These are the activations of a small neural network, seen along a few directions. Each row is one input.
In each table, some parts of the input vary, and every possible input appears once, in random order.
Descriptions start from the smaller parts, as in this example, which fits no table here: one of 8 places around a ring, together with either a single point or one of 11 places along a line or (one of 2 separate values, together with one of 6 places along a line).
Shared parts are said once, and a part with two or three values counts as separate values.

A family of inputs:
x1: [-.09 -.39 -.11 -.18 .19 -.10 -.15 -.30 .29 -.14 .54 -.11 .11 .65]
x2: [-.13 -.36 .33 .37 .10 .42 .32 .69 .10 -.43 -.58 .51 -.13 -.68]
x3: [.15 -.24 -.09 -.31 .00 .27 -.05 -.35 .16 -.27 .39 -.24 .25 .32]
x4: [.05 .72 -.06 -.37 -.18 -.03 -.10 -.29 -.37 .50 .03 -.20 .05 -.01]
x5: [.56 .08 -.23 -.12 -.05 .50 -.30 -.47 .06 -.04 .14 -.24 .13 .09]
x6: [-.38 -.04 .34 .58 .12 -.46 .33 .79 -.26 -.02 -.66 .60 -.46 -.23]
x7: [-.06 -.06 -.15 .03 .11 -.48 -.16 -.35 .11 .23 .41 -.04 -.02 .82]
x8: [.31 -.12 .08 .63 -.07 .26 .02 .50 .42 -.26 -.48 .29 -.10 -.89]
x9: [-.08 -.29 .05 -.35 .09 -.12 .00 -.36 .07 -.13 .50 -.19 .09 .55]
x10: [.42 .34 -.24 -.06 .03 -.01 -.27 -.40 -.12 .16 .14 -.13 -.02 .34]
x11: [-.51 -.34 .45 .30 .25 -.11 .50 .81 .04 -.28 -.50 .37 -.17 -.45]
x12: [-.45 .38 .04 -.46 -.26 -.54 .18 -.16 -.43 .48 .21 -.28 .04 .38]
x13: [.27 .50 -.21 -.21 -.05 -.03 -.16 -.46 -.33 .35 .04 -.17 .01 .17]
x14: [-.39 -.51 .25 .47 .13 -.38 .29 .68 .37 -.29 -.15 .39 -.08 -.40]
x15: [-.28 .06 -.14 -.57 -.28 .30 .11 -.15 -.14 -.03 .22 -.37 .32 -.04]
x16: [-.38 -.16 -.12 -.47 -.11 -.02 .02 -.12 -.21 -.07 .48 -.27 .02 .36]
x17: [-.08 -.11 -.16 -.43 -.15 .33 -.02 -.25 -.08 -.20 .31 -.28 .22 .14]
x18: [-.30 -.20 .23 .63 .08 -.85 .21 .65 .14 -.01 -.33 .43 -.27 -.28]
x19: [-.48 .04 .05 -.56 -.18 -.02 .21 -.15 -.23 .17 .39 -.35 .11 .18]
x20: [.20 .02 .25 .52 .11 .58 .13 .57 .01 -.23 -.86 .35 -.17 -.91]
x21: [.26 -.40 -.12 -.21 .22 .31 -.30 -.46 .39 -.13 .38 .01 .21 .37]
x22: [-.12 -.54 .20 .57 .03 .02 .16 .58 .42 -.39 -.28 .34 .04 -.74]
x23: [.51 .27 -.18 .07 .16 -.03 -.39 -.55 .08 .25 .21 .01 .06 .42]
x24: [.15 .49 -.16 -.37 -.24 .56 -.14 -.26 -.22 .13 .03 -.42 .14 -.29]
x25: [-.06 .07 -.05 -.18 .04 -.51 -.08 -.23 -.15 .17 .35 -.20 -.06 .69]
x26: [.31 .25 -.19 -.30 -.21 .46 -.25 -.37 -.14 .00 -.01 -.39 .15 -.10]
x27: [.67 -.01 -.20 .01 .15 .55 -.43 -.64 .34 .11 .12 -.01 .15 .16]
x28: [.02 .21 .23 .59 .13 -.04 .18 .69 -.15 .08 -.78 .46 -.34 -.59]
x29: [.17 .09 .06 .68 -.09 -.36 .05 .56 .22 .05 -.52 .46 -.23 -.58]
x30: [-.26 .26 -.14 -.29 -.09 -.50 .11 -.19 -.40 .24 .27 -.31 -.06 .55]
What is each input in this table made of?
> one of 5 places around a ring, together with either one of 2 separate values or one of 4 places along a line
The inputs of x22 and x18 match in every part but the place on the ring of 5. If x15 is changed in the same way as x22 into x18, which row does it become?
> x12
Which other rows does x2 become when the place on the ring of 5 takes its other values? List them by row number.
> x6, x11, x20, x28

A family of inputs:
x31: [.17 .36 .14 .05 -.08 -.04 -.01 .06 -.27 .13 -.32 .08 -.14 -.09]
x32: [-.18 -.09 -.04 .05 -.08 -.63 -.04 -.06 .11 .08 .31 .09 .11 .37]
x33: [-.21 .14 .03 .05 .13 -.38 .08 .04 -.14 .25 -.10 .23 -.09 .30]
x34: [.13 -.52 .27 .84 .25 .09 .01 .61 .48 -.40 -.50 .54 -.15 -.51]
x35: [.59 .14 -.32 -.33 .06 .56 -.46 -.82 .20 .21 .37 -.30 .24 .33]
x36: [-.05 -.14 -.13 -.47 .00 .04 -.05 -.32 -.12 -.11 .50 -.37 .05 .55]
x37: [-.48 .04 .11 -.17 .10 -.22 .25 .13 -.22 .13 -.01 .09 -.03 .21]
x38: [-.12 -.65 .34 .63 .26 .23 .21 .69 .46 -.51 -.45 .42 -.09 -.67]
x39: [.21 .43 -.10 .32 -.25 .02 -.07 .29 -.20 .13 -.42 .05 -.16 -.60]
x40: [-.43 -.21 .00 -.14 -.15 -.46 .10 -.03 .07 .01 .44 -.12 .18 .24]
x41: [-.05 .31 .00 .11 -.23 .14 .15 .37 -.19 .02 -.36 -.09 -.10 -.72]
x42: [.24 -.04 -.19 -.24 .08 -.14 -.21 -.39 -.06 .00 .40 -.22 -.04 .64]
x43: [.29 .02 -.28 -.54 .01 .68 -.17 -.68 .16 -.01 .39 -.37 .30 .18]
x44: [-.13 .22 .18 -.16 -.09 .10 .22 .10 -.29 .06 -.26 -.04 -.09 -.24]
What is each input in this table made of?
> one of 2 separate values, together with either a single point or one of 6 places along a line
The inputs of x34 and x38 match in every part but the choice among 2 separate values. If x39 is changed in the same way as x34 into x38, which row does it become?
> x41
Which other rows does x32 become when the choice among 2 separate values takes its other values? List them by row number.
> x40

A family of inputs:
x45: [-.26 .30 -.05 -.32 -.25 .19 .21 .16 -.33 .02 -.17 -.08 -.01 -.33]
x46: [-.18 -.31 -.10 -.35 .15 .03 .00 -.38 .16 -.07 .51 -.21 .21 .45]
x47: [.23 -.12 -.18 -.11 .12 -.32 -.24 -.47 .18 .06 .39 -.09 .05 .60]
x48: [.17 .00 .05 -.21 -.19 .46 .01 -.02 .05 -.19 -.06 -.24 .10 -.40]
x49: [.51 .04 -.11 .24 .20 .32 -.32 -.29 .21 -.01 .06 .03 .14 .14]
x50: [.06 .50 -.12 .05 -.25 -.09 -.05 .06 -.31 .33 -.25 -.02 -.14 -.24]
x51: [-.13 .27 .00 -.17 -.05 -.59 -.02 -.21 -.29 .44 .13 -.09 -.14 .51]
x52: [-.11 -.26 .24 .84 .23 -.39 .13 .73 .25 -.17 -.48 .53 -.29 -.35]
x53: [.22 -.23 -.05 -.19 .07 .57 -.07 -.22 .27 -.29 .19 -.11 .22 -.01]
x54: [.48 .27 -.08 .24 -.05 .35 -.22 -.02 -.09 .02 -.24 .00 -.05 -.25]
x55: [-.52 -.01 .08 -.51 -.15 -.35 .19 -.11 -.32 .17 .33 -.22 .07 .42]
x56: [-.48 -.46 .32 .48 .17 -.19 .40 .77 .22 -.32 -.41 .50 -.17 -.54]
What is each input in this table made of?
> one of 2 separate values, together with either a single point or one of 5 places around a ring
The inputs of x53 and x49 match in every part but the choice among 2 separate values. If x45 is changed in the same way as x53 into x49, which row does it become?
> x50

A family of inputs:
x57: [-.29 -.07 .50 -.02 -.02 -.28 .18 .57 -.16 .20 -.57 .33 -.26 -.30]
x58: [.14 .25 -.29 -.20 -.20 .29 -.03 -.45 -.20 .11 .07 -.18 .35 -.20]
x59: [-.27 -.26 .06 .26 -.11 -.06 -.16 .29 .33 -.36 .24 -.12 .04 .02]
x60: [-.25 -.21 .04 .04 .16 -.08 .08 -.09 -.11 -.25 .60 .06 .03 .76]
x61: [.26 .16 .01 .40 .29 .29 .00 .10 .11 .03 -.28 .38 -.08 -.19]
x62: [-.13 -.14 -.20 -.34 -.25 .10 .02 -.31 .04 -.26 .08 -.19 .41 -.01]
x63: [.34 -.22 .14 .27 .26 -.11 .08 .12 .39 .10 -.38 .31 -.20 -.12]
x64: [-.58 .20 .22 -.36 .09 -.48 .15 .05 -.48 .12 -.10 -.01 -.36 .22]
x65: [.25 -.06 .03 -.18 .11 -.41 -.25 -.19 -.14 .08 -.03 .05 -.05 .60]
x66: [-.42 .19 .17 .07 -.08 -.48 .25 .55 -.05 .20 -.08 -.04 -.27 -.46]
x67: [.21 .24 -.23 -.17 -.09 .50 -.03 -.37 -.56 .10 .07 -.23 .05 .31]
x68: [.24 -.07 -.12 -.05 .27 .76 -.06 .02 -.01 .09 -.37 .09 -.07 -.49]
x69: [.25 .14 -.24 .04 -.15 .41 -.17 -.08 -.17 -.04 -.01 -.25 .01 -.54]
x70: [.21 .34 .00 -.17 .01 .03 -.28 -.11 -.16 .28 .12 -.02 -.10 .55]
x71: [.11 .05 .12 .36 -.01 -.26 -.31 .04 .31 -.03 -.06 -.09 -.24 -.13]
x72: [.31 .33 -.09 -.04 -.13 -.18 .05 -.36 .24 .41 .09 -.14 .03 -.03]
x73: [-.04 -.28 -.30 -.09 -.06 .23 -.10 .06 .05 -.49 .01 -.12 .06 -.40]
x74: [-.51 .33 .33 -.30 -.26 -.57 .16 .25 -.19 .40 .05 .02 .01 -.07]
x75: [.21 -.38 .11 -.19 .12 .47 .24 .16 .28 -.23 -.21 .10 .01 -.34]
x76: [-.04 .04 -.21 .15 -.05 -.30 -.21 -.12 .21 .21 .21 .11 .15 .31]
x77: [.27 .39 -.20 .52 -.14 .03 -.05 .04 .05 -.07 -.09 -.14 -.05 -.19]
x78: [.04 -.59 .19 .26 .05 .03 .20 .12 .21 -.35 -.16 .36 -.03 -.01]
x79: [-.18 -.31 .06 .04 -.05 -.27 .13 -.09 .25 .02 .43 -.16 .47 .31]
x80: [-.13 -.06 -.09 -.29 .23 .32 .14 -.21 -.23 -.26 .39 -.15 .07 .41]
The inputs of x69 and x67 match in every part but one. If x66 is changed in the same way as x69 into x67, which row does it become?
> x64
What is each input in this table made of?
> one of 4 places along a line, together with either a single point or one of 5 places around a ring
Start at x59 and move only the place on the ring of 5, one step at a time. The first step leads to x73. Which rows follow, in order?
> x69, x77, x71
